Each row below holds a small network's activations on one input, seen along a few directions.
In each table, some parts of the input vary, and every possible input appears once, in random order.
A made-up example of a description, with smaller parts first: one of 2 separate values, together with either a single point or one of 11 places along a line or (one of 5 places around a ring, together with one of 6 places along a line).
Shared parts are said once, and a part with two or three values counts as separate values.
(in the rows, 100 means zero)

Other details of the inputs vary at random and push rows far along three fixed directions, the same in every table; ignore that.

Rows:
x1: 163 142  60 132 111  92  75  48  90  67 108 116
x2: 142 101  52 132  57  57 110 124  94  67  52 120
x3:  54  89  79 112  87  57 116  84  92  36  82  96
x4: 119 120 103  64  92 105  95 145 114 132  72 108
x5: 124  85 111  83  80 108  82 141  88 144  67  95
x6:  62  81  72  99 117  62 118  90  65  76  57  61
x7:  40  64 142  90  93 120  97 113 120  72 107 104
x8: 106 133 110  81  61 109  71 135 125 111  80 113
x9:  40  86 146  91 100 118 119 131 104  70 111  97
x10:  66  73 147 108 153 154 102  37  98 113 157  87
x11: 118 106 119  79  77  97  89 140  83 145  71  92
x12: 126 101  32 110  44  52 107  94  80 115  57 104
x13: 122  94 110  75  73 106  87 142  77 141  78  96
x14: 140 102 130 124 110 125  91  74 115 133 153 142
x15:  61  58  62  94 106  65  94  75  73  76  61  70
x16: 118 114 101  92  76 128  78 153 122 108  73 111
x17: 156 116  62 148 103  66 105  48  86  96 127 137
x18:  60  70  72 116  88  68 110  84  98  34  79  99
x19: 124  95  98  92  53  97 107 143 129 147 109  64
x20:  37 105 125  77 113 136 101 131 110  73 104  85
x21:  47  83  62 106  93  62 127  68  87  84  70  74
x22: 145 104 129 132 122 132 106  91 107 129 150 137
x23:  42  90 117  51 130 124 108 125 102  96 104  86
x24: 157 115 120  93 149 143  81  86 106 126 126 117
x25:  94  88  72 104 176 100  93  19  90  58 121  92
x26: 145 103 131 135 125 131 104  92 110 132 146 137
x27: 172 125  79 155 110  80 108  64  75  61 112 124
x28:  25  77 134  90  99 103 119 109 122 105 119 107
x29:  43  86 118  80 114 147  96 131 116  71 101  88
x30:  57  76 109  52 122 114 102 130 137  91 130  49
x31: 140 123 136 128 121 121 111  92 102 133 153 134
x32: 136 112  24  79  70  51  87 104  91  95  53 114
x33: 110  98 104 101  62 101 113 152 107 133 104 134
x34:  61  97  52  82 129  69 119  97  86  61  68  81
x35: 114 102 117  68  64  91  75 123  88 147  77  97
x36: 143 125 139 121 121 134 111  75  95 149 129 103
x37: 154 111 150 133 119 137  92  92 108 101 134 128
x38:  68  76  42  82 128  82 114  98  89  58  68  85
x39: 160 152  66 133 115  85  78  46  93  70 104 112
x40: 132 141  41 117  71  63  97 124  97  73  45 103
x41: 104 111  75 134 161 100 102  44 115  27 152  46
x42: 111 113 134  97  50  92  92 133 124 110  82 123
x43: 113 119 102  55  78  97  78 129 117 134  80 114
x44: 160 153  71 137 118  84  81  44 101  71  96 110
x45: 165 133  61 139 118  95  70  47 101  70  97 115
x46: 110 114 132  95  48  91  89 135 119 109  87 125
x47: 147 133 126  79 134 126  74  69 105 129 136 119
x48: 114 103 123  91  43 100  86 136 113 105  94 129
x49:  54  71 139  92  91 108 113 135 138  66 136  60
x50: 119 104 116  76  76  99  89 141  80 144  74  93
x51:  62  72 150 119 156 141 104  51 114  99 174 116
x52:  45  64 120  95  98 102 125 133 140  97 150  69
x53: 120  83 110  72  65 102  69 123  94 144  74 100
x54:  56  78  72  91 105  54 104  73  73  78  60  65
x55:  43  69 111  47 119 128  88 107 116  96 104  94
x56: 129 114  38 118  59  53 124 111  75 116  50  96
x57: 137 124 138 112 108 126  93  59  97 151 137 109
x58:  43  83  62 117  95  48 128  83  97  68  91 103
x59: 146 150 138 117 132 145  84  90 113 105 126 111
x60: 148 132 158 129 116 126  99  92 102 101 137 125
x61:  77  66  59  96 106  53 110  97  91  69  92  26
x62:  81 100  88 151 163  84 138  39  80  61 142 103
x63:  55  79  70  89 103  53 101  74  67  77  65  67
x64: 123 112  38 111  47  45 109  94  83 118  53 100
x65:  46  80 111  50 127 131 105 126  99  93 108  90
x66:  40  62 130  59 103 116  87 102  81 109 106  76
x67:  71  75 147 115 165 163 116  55  91 111 155  83
x68:  31  79 133  98 110 110 133 127 115 103 116 103
x69:  57  88  50 101 100  86  92  85 104  37  72  87
x70: 113  99 101  90  60 115 110 138  92 148  88 105
x71: 111  88 100  87  52 111  93 119 108 151  84 109
x72:  89 109  82 102 175  90 102  18  90  60 119  88
x73: 125  85 109  79  77 110  84 141  86 142  71  96
x74:  33  81 128  85 106 124 128 114  94 117 106  76
x75: 116  90  99  94  64 118 108 137 101 149  82 105
x76: 115 124 100  85  69 125  83 154 110 105  84 113
x77: 116 116 133 104  61  99 106 151 117 107  79 119
x78: 153 126  66 150 107  58 108  46  89  98 122 132
Each input here is: one of 6 places around a ring, together with either a single point or (one of 2 separate values, together with one of 6 places along a line).
The inputs of x45 and x25 match in every part but the place on the ring of 6. If x1 is changed in the same way as x45 into x25, which row does it become?
Answer: x32
The inputs of x50 and x9 match in every part but the place on the ring of 6. If x54 is changed in the same way as x50 into x9, which row does it become?
Answer: x42
Change only the place on the line of 6 in x20. List by row number the other rows that result.
Answer: x16, x29, x40, x59, x76
Change only the place on the line of 6 in x78. List by row number the other rows that result.
Answer: x14, x17, x28, x51, x58
Change only the choice among 2 separate values in x3. List by row number the other rows that result.
Answer: x9

Rows:
x79:  51  90 164 105 144 140 108  67 105  92 164  95
x80: 148 114 127  99 115 133  78  75  98 144 129 112
x81:  36  66 119  58  97 121 103 139 109 113  99  54
x82: 153 112  48 128 111  69  94  49  78  99  86 103
x83: 147 123  57 144 102  59 108  59  90  85 101 118
x84: 115 111 103  89  46 104  96 158 122 123  83 125
x85: 154 108  56 139 114  64 112  60  74  97  90 110
x86:  29  75 134  68  96 125 101 145 112  85  90  91
x87: 157 125  54 135 117  72  97  68  84  70  88 117
x88:  25  56 128  68  88 113 110 129 111 114 100  91
x89: 148 123 141 123 103 132  85  86 116 115 136 125
x90:  67  94 152  78 165 151  94  74 107  90 154  61
x91:  23  69  50 102  78  49 129 109 102  55  61  87
x92:  57  90  83 131 141  79 129  46  79  46 121  84
x93:  33  73 120  73  90 123 113 152 133  87 111  75
x94: 117 110 112  95  46 106  96 162 120 123  73 121
x95: 155 127  57 123 113  67  87  50  82  83  80 103
x96: 119 102 104  77  58 105  87 147  99 150  63 104
x97:  57  81 149  88 164 157 101  66  91 108 146  84
x98: 155 124  53 132 110  68  91  62  89  70  93 117
x99: 122  98  25 102  44  38  97 115  84 105  25  95
x100:  26  61 133  71  93 115 117 135  98 110  95  85
x101: 121 113 110  78  51 102  83 159 113 123  75 119
x102:  31  76  43  74  92  58 110 103  92  54  48  76
x103: 124 110  23 103  50  40 100 132  94  76  35 112
x104: 117 102 104  73  49 100  81 144 102 151  70 105
x105: 151 132 137  96 124 134  78  84  95 129 119 112
x106: 158 109 128 108 118 123  95  93 108 142 145  98
x107: 118 104 102  73  53 102  86 145  97 150  70 103
x108:  61  70  83 126 143  78 122  36  75  58 114  79
x109:  63  82  75 116 155  91 117  40  63  59 103  69
x110: 113 109 114  91  39  92  95 150 120 137  81 121
x111: 151 123 134 105 115 132  75  87 113 115 134 127
x112:  56  91 153  78 161 151  89  61 106  93 147  90
x113:  25  77 132  76  82 123 112 143 116  86 104  93
x114: 125 116  22  92  60  43  99 125  87  92  22 104
x115: 164 124  55 147 106  70 107  72  99  68 105  91
x116:  61  93  71 103 155  87 106  38  80  47 107  78
x117: 154 123  60 147  97  69 102  61  92  69  96 114
x118: 153 126  54 147 107  74 109  69  90  71  94 119
x119: 155 120  54 134 111  68  90  60  93  70  90 117
x120: 149 118 127 101 122 136  84  83  91 145 125 112
x121:  59  95 159  82 165 155  95  68  95  92 140  84
x122: 154 125 137 119 111 122  96  96 117 129 147 100
x123: 122 109 102  88  50  93 101 164 131 139  90 102
x124:  57  76 157  97 158 147 113  70  92 105 156  93
x125: 111 111 108  90  49  96 102 159 117 138  78 125
x126:  24  72 127  74  82 123 108 139 127  87 104  98
x127:  59  89 156  94 163 156  98  78 105  79 150  99
x128:  30  60  52  93  82  49 131 109  77  65  58  74
x129: 149 118 126  98 118 134  83  81  92 145 131 111
x130: 120 112 111  82  56 104  84 160 112 121  69 119
x131: 148 111 133 108 113 124  95  84  95 143 138 120
x132: 163 114  42 126 120  71 100  61  83  97  97  79
x133:  35  79 117  47 105 122  99 142 121 100  97  63
x134:  31  71  52  90  82  56 112 113  95  37  52  81
x135: 117 111 111  92  39 101  89 156 123 124  81 122
x136:  25  74 131  64  90 119  95 138 114  83  97  91
x137:  28  60 134  72  92 116 116 136 100 112  94  86
x138: 150 130 131  95 128 136  79  85 101 131 120 117
x139: 146 125 134 118 106 132  87  89 116 117 142 129
x140:  28  73  46 105  85  63 131 119  99  40  56  87
x141: 116  92 105  79  46  92  94 147 111 150  78 118
x142: 149 131 136  94 118 129  72  78 100 129 125 112
x143: 112 112 113  94  47  94 102 156 113 136  76 120
x144: 148 110 140 111 107 120  89  80  95 141 136 116
x145:  56  86  85 134 139  78 124  40  87  46 118  86
x146: 143 123 137 117 106 123  92  83 114 130 141 128
x147:  63  95  76 105 155  88 110  40  72  45 105  72
x148: 120 110  35 122  42  33 117 130  93  92  33 110
x149: 117 112 111  94  45 105  96 162 118 123  75 121
x150:  32  77  49  77  89  57 109 102  88  53  45  71
x151:  62  78  74 113 147  88 111  32  70  59 107  69
x152:  72  87  69 116 158  89 114  58  95  31 122  65
x153:  27  81 122  47 100 123  99 134 108 101  92  85
x154:  35  74 126  63  95 120 101 152 124  83 102  68
x155: 116 107 106  91  42 103  90 155 131 125  80 127
x156: 151 123 141 110 112 130  73  86 111 115 130 123
x157: 147 109 134 109 111 122  90  81  99 143 139 121
x158:  57  88  79 133 149  84 131  48  84  48 116  89
x159: 152 115  47 126 111  68  94  51  74  99  89 102
x160: 154 107  61 138 102  58 105  52  75  95  93 106
x161: 111 111 106  88  46  93 101 154 117 137  84 123
x162: 158 109 135 111 115 122  94  92 104 141 143  93
Describe the family of inputs behind these rows.
Answer: one of 2 separate values, together with one of 6 places around a ring, together with either a single point or one of 6 places along a line
The inputs of x99 and x82 match in every part but the choice among 2 separate values. If x156 is changed in the same way as x99 into x82, which row does it become?
Answer: x119
The inputs of x90 and x133 match in every part but the choice among 2 separate values. If x144 is changed in the same way as x90 into x133, which row does it become?
Answer: x157
Change only the choice among 2 separate values in x132. List by row number the other rows that result.
Answer: x81
Change only the place on the ring of 6 in x126. List by row number the other rows that result.
Answer: x80, x102, x111, x141, x146
Change only the place on the line of 6 in x142. List by row number the other rows that result.
Answer: x95, x105, x121, x147, x150
Change only the place on the line of 6 in x96. List by row number the other rows that result.
Answer: x99, x104, x107, x109, x151
Change only the choice among 2 separate values in x88. List by row number the other rows that result.
Answer: x108
Which other rows agree with x86 in the choice among 2 separate values and the place on the ring of 6? List them by row number.
Answer: x101, x130, x134, x136, x154, x156
